Each row below holds a small network's activations on one input, seen along a few directions.
Each table varies a few parts of the input and shows all the possible inputs, shuffled.
Descriptions start from the smaller parts, as in this example, which fits no table here: one of 3 separate values, together with either a single point or one of 9 places around a ring or (one of 4 places along a line, together with one of 5 places around a ring).
Shared parts are said once, and a part with two or three values counts as separate values.

Other details of the inputs vary at random and push rows far along three fixed directions, the same in every table; ignore that.

Rows:
R1: [-46 -33   7  38 -11  -1  32  -1   5 -60  21]
R2: [ 55  58 -13 -19  57   6   9  12 -42  16  -8]
R3: [ 22 -23  19 -19   5  34   8  65 -51 -22 -21]
R4: [  3  50 -41 -17  40 -10  33 -64  31  19 -12]
R5: [-31  46   8  31 -24 -56 -50 -34  17  19 -12]
R6: [-49 -61  -4  43  40  13   9 -20 -18 -69  11]
R7: [-55  35 -37  -1  -8 -28 -19   4  15   3  29]
R8: [ 16 -46  21  -8 -54 -26 -16   9  33  10  37]
R9: [-39 -52  19  51  21   9  31 -10  -6 -71  19]
R10: [ 48 -17  67   8 -15  -3  -7  29 -51  -8 -64]
R11: [-36  37   2  -6 -28 -21 -26 -16  69  39  42]
R12: [-30 -65  30  38  33  28  38 -38  33 -50   0]
R13: [  9 -30 -26  21 -73 -28  -3  26 -33  21  24]
R14: [-14 -93   0  34  25  25  12 -50   4 -44  -7]
R15: [  6 -16  42  -8   9  53   1  60 -53 -14  -9]
R16: [-15  36 -50  24   1 -33 -15 -26   0  17  35]
R17: [  0  13 -32   8  -4 -15 -13 -54  33  36  21]
R18: [-18  37 -48  -7  63  13  36 -64  17  17 -33]
R19: [ 42  69 -26 -27   7  16 -22  30 -39  38  -2]
R20: [ 25  53  34 -50  42  37  23  17  19  15 -25]
R21: [ 48  51  -5 -29  57   7   1  31 -29   0 -11]
R22: [-31  29 -41 -19  60   9  32 -51  29   5 -33]
R23: [ 11 -26  12 -22 -91 -44 -18  23  40  30  41]
R24: [-11  -9  28  40 -71 -32 -50   6  -7  14 -22]
R25: [ 55 -37  17 -25 -20  40 -19  36 -13  21 -21]
R26: [-12 -60 -28  58  21  -1  49 -31 -31 -59  -5]
R27: [ -8 -42   9 -14 -68 -13 -29  17  25  28  25]
R28: [ 25 -43   2  -5 -62 -27  -3   7  29  17  19]
R29: [-50 -56  17  25  -9  36  15 -31  30 -30   4]
R30: [ 34 -26   7 -12   6  30   9  53 -62 -16 -25]
R31: [ 44  64  47  -8  40  -6 -18   5 -25  11 -60]
R32: [ 37 -29  31 -20   4  18  13  63 -49 -26  -8]
R33: [-54  42  -8 -13  60  33  37 -37  43  -2 -27]
R34: [-51  54  -6   8  72  22  12 -19   6 -25   6]
R35: [-62 -43  -2  43  11  28  35  -2  -8 -70  -5]
R36: [ 44 -27  36 -14  26  22   4  53 -48 -30  -5]
R37: [  8  43 -33  -7  42 -15  18 -64  33  30   3]
R38: [ 34 -30   9 -12   0  35 -11  49 -61  -9 -11]
R39: [ 25  83  24 -26  -1  -8 -26  17 -27  30 -68]
R40: [-34  30 -26 -28 -39 -31 -10 -12  59  36  19]
R41: [  5 -36  18 -14 -76 -28 -42  15  33  40  48]
R42: [-19  33 -35   3 -35 -45 -38  -3  14  20  54]
R43: [  0  10 -22  -5   2 -37  -3 -31  53  23  19]
R44: [ 21 -40 -13  10 -63  -2 -18  -9   8  39  17]
R45: [ 46  65 -10 -50   8  -4  -3  41 -24  10  -2]
Each input here is: one of 5 places around a ring, together with either a single point or (one of 2 separate values, together with one of 4 places along a line).
Q: Changing only the place on the ring of 5 turns R18 into R37. The same change can be made to R3. Which row results?
A: R36
Q: Changing only the place on the ring of 5 turns R20 into R11. The same change can be made to R45. Which row results?
A: R42
Q: Which other rows does R5 become when the place on the ring of 5 takes its other values? List them by row number.
A: R10, R24, R31, R39
Q: Which other rows does R15 become when the place on the line of 4 takes its other values? List them by row number.
A: R7, R19, R38
